Here are a small network's activations along a few directions, averaged over the inputs that share one value of a field.
Values that are neighbours, or in one group, have similar rows; names and order tell nothing.
Random noise pushes rows far along 3 fixed directions. That doesn't count. These rows show it; they differ only by the noise:
[-273  833  465  656  146   36  476 -352  406 -427  -30 -834  -84  227]
[ -40  -64 -164 -454 -417  362    4   14  287  344   93  477  156  -72]
[ -42 -496  -33 -125  153 -178 -134  137  -30   -7 -119  -66  172  249]
[  65 -292  -58 -398 -140   84  -37  124  142  389   22  287  205   41]
[-310 -526 -496 -391 -396  315 -322   34   78 -233  -56  504  114   90]


Kalub, 9 values:
d7: [-273 -111 -111  -31 -127  191  -39  -54  171 -305   48  -53   49   16]
d3: [ 183   51  -58    9  -12  -65  137  -46   98  173   39  196 -151   12]
d2: [-291  296  -61  304  -85  150  215 -351  166 -304  120 -290  -14  -21]
d8: [-181    1   23   87  174  137 -279  -33  113 -648 -188  -71  -27  -15]
d4: [ 113  253  135  314   -1 -201  304  -68 -308   -4   89   39 -311  -57]
d9: [ 281  313  -19   21  -22   -1  243   33  -21  422  157  329 -164  -51]
d1: [ -67  118   77 -160 -105   92 -254  -32  -84   40 -166  241  -48 -278]
d5: [-138  331 -405  -50 -396  439 -265   -4  -73 -427   75  178 -104 -272]
d6: [ -51 -368 -353  170  -14 -140 -402   67 -618 -361  -27  -98 -133  -88]
The values of Kalub form a ring.
Which values are neighbours of d5? Give them in the order they are listed. -> d1, d6
Which values are neighbours of d7? Give them in the order they are listed. -> d2, d8

Foze, 12 values:
z10: [ 221  651  -82  255  153   44  723 -241  466  104  256  253 -210  211]
z4: [ -12 -190 -777  -35  -40 -124  -62  125 -538 -514 -200  772 -348   60]
z6: [ -33  171  377  607  413 -347  852 -179   55  191  236 -911   97  548]
z1: [ 675  357  107 -225  224  -66 -137  293 -386  652   58  524    7 -497]
z9: [-471  178 -404  -38 -701  471 -376 -390 -539 -396  200  232 -122 -473]
z3: [-577  245   16  318 -326  363 -485 -156 -211 -809  -76 -559   22 -232]
z7: [-102    8  570  129  307 -257  122 -184  496 -337 -412   73 -119  371]
z11: [ 329 -550  -34  243  187 -594  241  241 -672  787  147 -333  -45   35]
z8: [ 504  315  688   34  716 -269   64  239  527  347 -232 -603  238  147]
z12: [ -81  576  561 -117 -129  186  364 -181  733  515  240 -803  205 -190]
z2: [-473 -246   26  315 -125    7  220 -153  435 -358  125 -421  109  432]
z5: [ 702  252  763 -302  465 -226 -211  354   28  604 -225 -151  113 -281]
The values of Foze form a network in which each value has 3 neighbours.
Which values are neighbours of z11? Give them in the order they are listed. -> z4, z6, z9
Which values are neighbours of z12? Give them in the order they are listed. -> z3, z8, z2
A value of Foze combines one of 2 hidden first parts with one of 6 second parts; all combinations occur once.
Changing only the second part turns z7 into z10. z2 has the same second part as z7; what does that change turn z2 into? -> z6
Changing only the second part turns z5 into z4. z3 has the same second part as z5; what does that change turn z3 into? -> z11
